These are the activations of a small neural network, seen along a few directions. Each row is one input.
Each table varies a few parts of the input and shows all the possible inputs, shuffled.
Descriptions start from the smaller parts, as in this example, which fits no table here: one of 5 places around a ring, together with either a single point or one of 11 places along a line or (one of 3 separate values, together with one of 4 places along a line).
Shared parts are said once, and a part with two or three values counts as separate values.

Other details of the inputs shift rows strongly along three fixed directions, in all tables alike. That doesn't count.

Rows:
x1: [ 15.9  35.1   9.4   8.1  10.3   8.6  29.8   3.2   8.5  26.9 -19.4]
x2: [  2.9  23.4  -3.9 -84.5  27.2  18.0 -12.2 -29.9 -27.9  -6.0  64.0]
x3: [-10.7  29.6   9.1   2.2   6.4   8.0  40.7   2.8  -7.4  18.2 -27.6]
x4: [-32.7 -15.9  13.7  -8.3  20.1  56.0 -52.8 -14.1  52.5  47.3  53.3]
x5: [-11.5  19.2   9.6  -4.5  13.2   8.5  40.6  -4.9 -14.6   9.6 -28.2]
x6: [ 29.7 -15.2 -14.6   3.5 -14.5 -13.7  -5.6  -3.3   9.2 -27.0 -22.8]
x7: [-27.2   8.6  -1.4 -84.1  16.2   7.9 -16.9 -19.7 -23.8  -9.3  66.0]
x8: [  9.5 -21.8 -12.0  25.5 -24.6 -30.8 -19.8  -9.4   8.3 -23.9 -13.3]
x9: [ -7.7   6.9  18.8  23.4  13.7   7.1  11.5   2.1  -1.2  45.4 -28.9]
x10: [ 12.4 -17.6  -8.3  32.1 -37.3 -23.6  -8.2  10.3  20.6  -0.2 -15.0]
x11: [ 27.8 -12.4 -15.3  11.6 -21.9 -12.6  -4.8   6.1  21.5  -6.2 -24.9]
x12: [  7.5 -11.8  -8.5   5.8 -28.2 -27.6  -8.4  16.7  21.9 -24.7 -15.4]
x13: [ -3.9  17.6   5.3  13.1   3.4   9.8  32.8  -9.5 -18.4  21.3 -13.7]
x14: [-19.9  15.6   7.1 -40.6  38.8  39.8   1.2  -7.9 -31.3 -36.3  64.9]
x15: [ 19.6 -16.8 -17.1 -11.2 -38.3 -61.9 -17.3  -1.2   1.6   1.1  10.1]
x16: [ 16.3 -29.9  -9.5  13.8 -30.5 -20.6 -26.1  18.4   8.8 -15.1 -18.1]
x17: [ 13.5  26.7  -0.4  -1.1  15.7  16.6  33.7  -9.7 -12.2  16.1 -25.5]
x18: [ -4.7 -20.9  -3.9  10.6 -14.9  22.1 -51.0  10.2  60.7  28.6  30.0]
x19: [ -7.1 -30.6  -1.2   5.8  -1.9  21.1 -44.8  -5.3  48.6  22.1  19.6]
x20: [ 20.0   6.2 -12.9 -51.2  19.1  16.1   1.0 -32.0 -42.0 -80.8  14.3]
x21: [ 26.4 -12.4 -12.7 -26.3 -25.8 -57.7 -22.5   7.8 -15.7  -5.2  -1.7]
x22: [-20.4 -47.8   2.2   4.9 -18.9  13.6 -54.2  -6.2  37.3  -1.5  43.1]
x23: [ -7.7  31.8  12.4  -2.5   8.3   5.1  43.2   3.6  -8.5   7.2 -20.1]
x24: [-11.1  20.5   3.8  -7.3   7.0   9.3  36.4  -0.8 -12.6   6.5 -22.2]
x25: [ -3.1  15.0  -1.8   9.7  23.8   4.9  32.3   2.6 -23.8   9.5 -10.8]
x26: [ -3.0  10.4  11.1   8.6   8.7  13.6  13.4   5.2 -15.0  27.9 -19.5]
x27: [ 17.5 -18.4 -20.1   2.5 -18.0 -68.8 -11.0  18.9   9.2  21.0   0.9]
x28: [ 14.6  -3.5 -11.3  24.5 -29.5 -24.4  -4.6   4.8   4.5 -17.3 -10.6]
x29: [  3.3  33.6   5.2   3.2  27.2  -1.3  38.8   7.9 -26.6  -3.4  -2.7]
x30: [  2.0  23.5  13.2   5.3   7.0  12.1  22.4   8.2 -20.2  21.7 -20.5]
x31: [ 13.8  12.6  -1.2 -46.4   8.5   9.5  -2.6  -8.9 -54.8 -80.3  23.9]
x32: [-28.2 -36.1  -1.3  -8.7  -5.7  12.2 -42.0  -5.6  31.7  -7.1  24.8]
x33: [ -5.6  15.8   9.7  17.6  29.8   0.7  38.9   0.4 -16.5  19.8 -20.3]
x34: [-10.9  13.2  15.7  29.6   8.2   4.5  27.3 -12.5   0.0  41.6 -19.8]
x35: [  3.8  -2.7 -17.8 -33.0  28.7  -0.8   0.6 -20.6 -53.2 -80.2  21.6]
x36: [-17.9  20.7   9.8  11.2  14.7   0.8  28.1  -8.9  -0.8  24.8 -32.2]
x37: [-43.6  -9.6  13.0   9.7  20.8  45.9 -37.5  15.4  42.9  55.3  63.7]
x38: [  1.2 -27.6 -10.4   7.9 -22.2 -25.1 -10.5   3.2  16.6 -25.8 -26.3]
x39: [ -1.9  18.9   0.6   9.0  22.4   4.7  38.3   7.5 -20.9  13.3 -12.6]
x40: [ 10.8 -15.9 -16.8  19.4   2.2 -32.4  -8.6   0.9  -7.3 -32.3 -14.1]
x41: [ -5.4  11.2  22.6  16.6  14.7   9.1  20.1   3.0  -7.9  37.8 -29.0]
x42: [-18.3 -41.1  -1.3  11.2   1.0  10.0 -39.7  11.5  33.2   8.2  35.1]
x43: [-46.3 -23.5  24.3   6.1   6.7  53.1 -34.6  -6.5  43.0  58.9  58.7]
x44: [ 15.3 -15.2 -19.0  13.9 -11.1 -24.5  -5.1  15.3  -3.1 -31.1  -5.6]
x45: [-32.6  21.3   5.8 -42.6  22.5  44.5  -2.9 -12.6 -15.8 -18.4  43.2]
x46: [ 21.3 -14.1  -3.2  12.5 -26.8 -27.0 -24.0  21.3   8.5 -22.6 -12.5]
x47: [ 18.5 -12.4  -7.8  15.9 -26.6 -22.2 -24.1  18.0   4.8 -18.6 -15.4]
x48: [ 13.4 -29.0  -7.2  19.9 -20.6 -27.9 -35.9   5.1   9.3 -17.5 -21.8]
x49: [ 33.0   0.6 -10.5   2.5 -16.8 -15.3   0.2   4.0   9.4 -30.5 -14.2]
x50: [ 11.0  -3.4  -2.8 -42.9  11.2  10.9  -8.5 -16.4 -55.9 -75.0  15.5]
x51: [ 18.8  -7.2  -8.8  14.8 -30.0 -29.0  -6.6   5.3   3.9 -32.7  -2.9]
x52: [-6.0 20.1 19.7 31.5 -5.8  4.0 28.2  5.6 14.2 44.6 -8.0]
x53: [ -6.2  16.8   9.8  18.7  -1.1  10.2  31.8  -2.5  -4.2  34.1 -13.0]
x54: [-17.0  12.4   6.1   7.3   4.3  10.7  27.9   2.7   3.3  32.0 -25.6]
x55: [ 11.0  25.6   5.1   5.5   8.5  18.0  23.9   0.4   7.4  28.1 -18.4]
Description of these inputs: one of 5 separate values, together with either a single point or one of 10 places along a line.
The inputs of x36 and x8 match in every part but the choice among 5 separate values. If x54 is changed in the same way as x36 into x8, which row does it become? -> x13
The inputs of x12 and x1 match in every part but the choice among 5 separate values. If x38 is changed in the same way as x12 into x1, which row does it become? -> x20
Change only the choice among 5 separate values in x43. List by row number the other rows that result. -> x5, x6, x42, x50
List by row number the other rows that have the choice among 5 separate values in common with x9. -> x16, x21, x26, x30, x31, x41, x46, x47, x48, x50
Change only the place on the line of 10 in x37. List by row number the other rows that result. -> x14, x25, x29, x33, x35, x39, x40, x42, x44

Rows:
x56: [-11.0   0.3  -2.5 -13.7  27.4  33.3   4.9 -16.7 -46.8 -78.2  16.3]
x57: [-18.2 -25.7   9.2 -20.5   2.8  41.3 -57.5  -8.3  40.4  24.0  60.1]
x58: [-22.4   5.0  11.7  -9.0   9.5  35.5  -3.4  -8.3  25.9  48.4  13.4]
x59: [ -1.6  54.8  16.4 -23.3  29.9  28.4  53.3  -6.0 -33.5  14.4   0.1]
x60: [-31.6 -19.8   8.7 -20.1  -8.9  41.0 -54.7   0.7  40.6  19.3  63.4]
x61: [ -5.9  -4.5 -14.6 -45.6  13.0   2.3  -3.5 -23.2 -45.6 -62.6  24.3]
x62: [-36.1  12.4  17.8 -21.7  26.2  26.0   8.9 -11.9 -11.1  18.5  27.8]
x63: [  2.7 -22.8  -7.5  23.6 -11.2 -26.6 -25.1  17.6  23.8  17.5  -1.0]
x64: [-17.6 -25.8   5.6  46.1 -28.5 -21.5 -21.4  26.5  48.4  58.5  -7.6]
x65: [  4.0  13.8   4.9  26.8  -2.3 -25.7  34.6  20.2  -5.2  27.9 -28.7]
x66: [-13.1  37.8  17.6 -19.5  40.9  19.8  44.6 -15.9 -48.5  22.6  -6.6]
x67: [ 35.1 -11.9 -23.0  -2.2 -27.6 -30.7 -14.1   4.8   3.6 -45.0  -3.0]
x68: [  9.8  12.1   6.8  47.2   0.7  14.8  31.5   6.0  11.1   5.9 -53.9]
x69: [ 34.5 -11.2 -22.7  -5.4 -20.5 -30.0 -21.2   4.0   1.8 -43.7 -10.0]
x70: [ 10.3   7.9   5.6  27.7   4.4 -24.9  26.1   3.6  -7.3  33.0 -35.0]
x71: [ 31.0 -20.2 -18.2 -10.5 -25.9 -25.8 -21.0  -2.6  -0.2 -41.3 -18.4]
x72: [ 21.0 -16.9 -16.9  -9.9 -30.7 -30.4 -14.5  -3.1   7.9 -49.5 -16.4]
x73: [  9.1  14.7   1.0  29.8   0.9 -26.9  32.5  12.8  -5.3  30.3 -24.9]
Describe the family of inputs behind these rows. -> one of 2 separate values, together with either a single point or one of 8 places around a ring
The inputs of x71 and x66 match in every part but the choice among 2 separate values. If x69 is changed in the same way as x71 into x66, which row does it become? -> x63
Change only the choice among 2 separate values in x65. List by row number the other rows that result. -> x59
